These are the activations of a small neural network, seen along a few directions. Each row is one input.
In each table, some parts of the input vary, and every possible input appears once, in random order.
A made-up example of a description, with smaller parts first: one of 6 places along a line, together with either a single point or one of 11 places around a ring or (one of 3 separate values, together with one of 8 places around a ring).
Shared parts are said once, and a part with two or three values counts as separate values.
In the rows, 128 means zero.

Other details of the inputs shift rows strongly along two fixed directions, in all tables alike. That doesn't count.

Rows:
x1: [127 140 120 107 133 129 121 128 122 120 146]
x2: [159 108 134 185 144 108 107 152 106 129  87]
x3: [146 116 117 115 122 114 134 102 159  87 142]
x4: [135 150 124 112 134 143 132 133 109 125 151]
x5: [141 101 123 157 155  89 129 150 124 137  64]
x6: [109 133 138  88 132 124 150 117 138 132 118]
x7: [125 144 127 123 114 139 108 120 124 117 157]
x8: [119 128 130 113 108 126 103 121 141 114 138]
x9: [ 70  59  67 246 101 216 172 101 186 222 190]
x10: [127 129 151 111  99 129 116 118 140 120 134]
x11: [148 103 145 152 146  93 142 145 124 143  63]
x12: [120 145 117 101 140 133 129 124 123 122 140]
x13: [136  99 123 152 160  89 137 151 123 137  62]
x14: [120 143 115 100 145 128 134 126 120 123 138]
x15: [127 139 130 132 109 138 102 120 120 113 156]
x16: [125 131 150 110 105 125 122 120 144 124 134]
x17: [127 144 126 115 128 132 116 129 126 116 146]
x18: [147 118 136 109 110 124 147  96 161  97 146]
x19: [166 119 141 199 134 122 113 152  91 130  98]
x20: [137 154 132 129 118 148 118 127 108 118 157]
x21: [124 133 148 107 106 126 124 121 145 124 131]
x22: [145 110 121 160 173 100 141 154 104 138  74]
x23: [124 129 143  98 110 124 130 120 142 129 133]
x24: [117 153 120 101 154 146 153 127 107 130 141]
x25: [128 154 121 107 141 147 140 129 109 127 146]
x26: [119 129 123 100 120 118 116 125 141 119 133]
x27: [133 153 125 108 137 140 134 132 107 122 150]
x28: [121 144 125 115 123 139 114 125 128 120 158]
x29: [125 132 151 116  94 129 117 114 142 123 138]
x30: [116 133 127 106 115 123 111 124 146 116 136]
x31: [148 100 136 174 137  93 109 151 129 131  76]
x32: [119 133 140  94 119 125 137 118 141 130 123]
x33: [148 101 136 181 126  97 103 145 127 130  79]
x34: [113 134 119  94 129 120 124 121 140 120 125]
x35: [123 151 119 101 151 141 151 132 106 127 141]
x36: [102 131 117  91 141 120 138 121 138 125 120]
x37: [122 130 143  98 114 121 133 120 140 128 129]
x38: [135 152 131 124 128 146 124 133 111 122 155]
x39: [155 112 127 168 159  99 123 154 106 133  83]
x40: [123 130 153 121  86 133 111 111 140 120 144]
x41: [111 143 116  97 154 131 143 124 120 125 133]
x42: [120 129 134 123  98 124  97 117 137 110 141]
x43: [143 100 144 149 151  93 149 147 123 144  60]
x44: [126 153 119 105 144 143 145 130 108 129 146]
x45: [ 79  69  72 249 103 228 182 105 171 224 195]
x46: [136 150 131 124 121 151 118 130 109 118 156]
x47: [164 122 136 186 152 119 126 161  98 137  90]
x48: [111 134 121  92 121 120 120 121 142 118 139]
Each input here is: one of 4 places along a line, together with either a single point or one of 11 places along a line.
Question: The inputs of x29 and x20 match in every part but the place on the line of 4. If x18 is changed in the same way as x29 into x20, which row does it become?
Answer: x45
Question: The inputs of x43 and x35 match in every part but the place on the line of 4. If x40 is changed in the same way as x43 into x35, which row does it become?
Answer: x19
Question: Which other rows agree with x41 in the place on the line of 4? List them by row number.
Answer: x1, x2, x7, x9, x12, x14, x15, x17, x22, x28, x39
Question: A walk changes only the place on the line of 11. It starts at x36 and steps to x13. List the rest of the walk in order.
Answer: x5, x34, x48, x26, x30, x31, x8, x33, x42

Rows:
x49: [122 145 131  93 129 109 110 130 130 103 116]
x50: [146 140 135 119 132 113 117 116 105  86 128]
x51: [ 80 103 115 141  84 170 137 111 180 173 178]
x52: [ 99 100 118 170 127 123 121 136 127 159 102]
x53: [145 131 133 129 161 113 137 145 109 122  86]
x54: [126 176 118  42 125 135 115 117 132  81 196]
x55: [109 124 137 114 107 124 118 108 134 115 131]
x56: [137 125 137 120 127 132 153 127 139 130 138]
x57: [171 127 121 145 155  94 116 154 104 111  95]
x58: [ 91 113 108 158 134 165 154 125 140 185 141]
x59: [151 110 147 156 130  93 117 138 129 112  71]
x60: [ 61 121  86 150 110 192 134 108 138 173 192]
x61: [ 99 133 108 108  97 181 134 103 159 135 210]
x62: [120 111 106 184 143 140 127 139 127 159 126]
x63: [143 145 134  86 148 116 138 138 123 114 131]
x64: [180 110 132 168 143  99 122 143 112 113  90]
x65: [151 120 147 142 147 103 141 129 102 112  85]
x66: [ 81 119 115 142 105 183 162 100 159 177 176]
x67: [120 146 130  95 146 120 137 124 104 113 124]
x68: [100 107 102 154 127 164 156 131 140 188 141]
x69: [140  99 127 170 129 134 156 133 133 162 106]
x70: [134 113 155 197 106 149 125 150 113 178 109]
x71: [149 144 134 118 132 118 120 116 124  94 140]
x72: [118 168 133  27 113 114 109 118 144  83 173]
x73: [111 128 125 119 127 121 114 127 140 135 127]
x74: [160 118 146 152 150 108 143 138 115 117  75]
x75: [130  90 127 171 110 122 128 132 147 157 104]
x76: [146 144 131 117 129 125 120 119 122  89 134]
x77: [156 107 150 155 135  89 114 135 130 118  76]
x78: [146 183 164  68 120 120 100 144  91  99 138]
x79: [123 182 119  45 130 137 109 111 120  70 176]
x80: [149 111 129 142 138  91 113 151 125 132  82]
Question: Describe the family of inputs behind these rows.
Answer: one of 2 separate values, together with either a single point or (one of 3 separate values, together with one of 5 places along a line)
Question: The inputs of x60 and x50 match in every part but the choice among 2 separate values. If x68 is changed in the same way as x60 into x50, which row does it become?
Answer: x69
Question: Change only the choice among 2 separate values in x59. List by row number the other rows that result.
Answer: x49

Rows:
x81: [132 142 138 105 145 107 120 142 109 118 103]
x82: [109 131 132 127 103 143 115 120 137 137 148]
x83: [110  61 117 234 108 142 133 140 160 198  96]
x84: [114 137 111 121 138 150 146 124 127 138 150]
x85: [162 137 135 128 138 113 122 129 117  95 125]
x86: [104 122 127 143 113 146 125 128 134 155 134]
x87: [107 121 129 117 105 137 129 116 152 139 141]
x88: [111 122 117 118 123 141 143 113 144 135 145]
x89: [155 124 135 121 131 102 122 123 132  94 116]
x90: [147 136 148 122 120 105 102 133 119 103 113]
x91: [121 137 124 134 114 152 123 124 124 135 160]
x92: [127 136 119 125 117 149 127 114 137 117 166]
x93: [152 126 136 117 134 102 127 123 129  98 113]
x94: [109 124 114 115 128 140 146 115 142 137 143]
x95: [141 128 144 106 130  99 122 130 131 110 102]
x96: [139 122 124 124 159 103 143 137 120 124  94]
x97: [149 147 134 117 147 116 123 142  99 111 117]
x98: [111 129 130 131  99 143 110 120 140 133 150]
x99: [119 134 116 127 128 151 141 120 130 134 154]
x100: [152 145 137 120 142 116 120 139 101 108 119]
x101: [106 125 112 112 133 139 148 117 140 140 140]
x102: [150 127 135 114 138 103 130 124 127 100 111]
x103: [110 118 130 122  99 136 123 114 156 135 145]
x104: [151  87 119 221 162 119 146 159 111 167  69]
x105: [100 125 123 107 121 136 137 122 146 146 134]
x106: [111 139 109 118 143 149 148 126 125 140 148]
x107: [116 123 134 113 105 128 123 116 150 127 138]
x108: [102 123 125 110 116 137 135 120 148 144 136]
x109: [157  84 124 229 153 119 140 155 115 162  73]
x110: [101 141 126 104 121 142 125 126 128 139 143]
x111: [138 140 143 111 135 107 115 138 112 113 105]
x112: [144 149 129 111 156 115 127 146  96 116 114]
x113: [147 148 132 114 151 115 125 144  98 114 116]
x114: [116 114 118 136 112 142 136 111 151 134 149]
x115: [143 138 148 117 126 106 109 134 116 108 109]
x116: [160 142 139 130 131 115 107 136 108 100 126]
x117: [123 131 119 134 120 151 135 117 135 129 160]
x118: [122 136 123 136 112 152 120 123 126 133 162]
x119: [133 132 137  97 145  98 129 136 125 118  98]
x120: [119 138 123 131 118 153 126 125 122 137 158]
Question: Describe the family of inputs behind these rows.
Answer: one of 5 places around a ring, together with one of 8 places along a line
Question: The inputs of x95 and x100 match in every part but the place on the ring of 5. If x83 is changed in the same way as x95 into x100, which row does it become?
Answer: x116
Question: A walk changes only the place on the ring of 5. It starts at x84 and steps to x101. List the rest of the walk in order.
Answer: x105, x110, x113

Rows:
x121: [165 104 129 176 156 109 161 142 102 140  84]
x122: [ 71 126 108 157  89 192 125 110 169 167 173]
x123: [129 122 114 126 155 120 140 125 116 114 115]
x124: [158 107 123 160 162 107 140 166 103 159  79]
x125: [ 58 120  89 143 103 174 119 119 154 184 177]
x126: [ 65 129 102 148 116 194 157 108 123 189 179]
x127: [158  92 115 173 143  89 123 151 133 137  82]
x128: [146 111 150 135 111 112 126 113 123 115 119]
x129: [175 107 140 188 148 115 145 139  98 137  94]
x130: [133 137 121 125 154 107 107 152 108 118 117]
x131: [134 167 157  50 101 114 107 101 106  65 150]
x132: [151 136 140 126 142 124 154 137 130 128 114]
x133: [147 196 156  50 124 134 119 123 110  73 156]
x134: [166 119 133 181 143 117 120 169  91 150  91]
x135: [167  95 126 184 136  97 106 148 129 134  91]
x136: [ 73 113 100 143  98 179 150 103 189 170 174]
x137: [151 112 147 130 108 106 111 134 131 129 122]
x138: [136 110 123 185 166 107 126 144  96 130  80]
x139: [ 80 129 105 158  98 204 152 108 124 179 188]
x140: [126 167 158  24 119 108 123 111 139  79 133]
x141: [174 116 152 185 148 119 139 151 120 142  87]
x142: [ 73 127 107 133 117 197 166 118 157 192 169]
x143: [126 163 123  35 134 108 121  94 123  65 146]
x144: [147 121 162 133 111 114 121 126 144 119 112]
x145: [138 132 124 147 137 129 120 128 104 103 125]
x146: [ 56 132 104 147 118 192 139 118 160 175 176]
x147: [136 101 142 166 135  91 109 159 108 155  72]
x148: [138 118 151 120 117 107 138 129 148 123 102]
x149: [118 179 165  35 116 108 108 114 127  78 138]
x150: [138 188 146  55 127 129 106 119 125  56 159]
x151: [119 186 144  42 131 112 102 112 132  68 144]
x152: [150 120 130 170 159 108 125 169  91 159  84]
x153: [125 156 146  27 119 105 127  98 117  75 140]
x154: [161  96 115 175 156  97 131 161 125 136  91]
x155: [118 131 122 134 141 112 115 118 112 115 110]
x156: [149 127 141 141 126 118 115 124 150 109 116]
x157: [139 115 116 133 133 108 136 113 133 109 115]
x158: [ 77  97 107 133  81 166 145 115 169 188 176]
x159: [ 62 117  98 135 107 182 145 107 180 177 162]
x160: [135 132 159 133 109 120 113 135 128 119 104]
x161: [ 75 107  85 150 110 184 164 100 160 165 189]
x162: [151 120 127 147 139 122 129 120 120 103 133]
x163: [150 104 127 193 137 108 112 136 105 122  79]
x164: [109 133 107 136 115 158 113 135 130 139 168]
x165: [125 149 133 104 121 150 126 113 155 104 170]
x166: [157 104 131 179 158 106 142 152 138 129  79]
x167: [131 152 144 127 150 129 134 144 111 134 109]
x168: [139 122 115 113 144  98 113 139 128 120 104]
x169: [163  93 129 192 139 102 121 128 122 122  87]
x170: [153 172 132  36 130 115 134 125 117  88 167]
x171: [129 157 142  22 116 101 112 119 126  89 145]
x172: [ 54 112 116 140  92 175 139  98 140 182 167]
x173: [179 108 136 180 145 110 129 160 107 149  98]
x174: [ 74 118  92 152  86 184 114 118 155 175 186]
x175: [131 148 131  91 153 120 132 131 136  99 120]
x176: [138 130 125 120 152 126 154 127 101 131 113]
x177: [153 100 145 177 118 101 104 158 109 145  79]
x178: [106 111  97 137 139 143 133 140 139 157 142]
x179: [137 153 148  36 109 102 133  95 126  68 150]
x180: [157 137 127 110 133 115 110 135 127  98 150]
Question: The inputs of x127 and x125 match in every part but one. If x158 is changed in the same way as x127 into x125, which row does it become?
Answer: x147
Question: The inputs of x129 and x176 match in every part but one. If x156 is changed in the same way as x129 into x176, which row does it become?
Answer: x159
Question: Describe the family of inputs behind these rows.
Answer: one of 3 separate values, together with one of 4 places along a line, together with one of 5 places around a ring
Question: A walk changes only the place on the line of 4. It starts at x177 and steps to x174. List the rest of the walk in order.
Answer: x164, x134
Question: Change only the place on the ring of 5 in x148. List by row number the other rows that result.
Answer: x140, x144, x149, x160
Question: Change only the place on the line of 4 in x132. List by row number the other rows that result.
Answer: x136, x148, x166
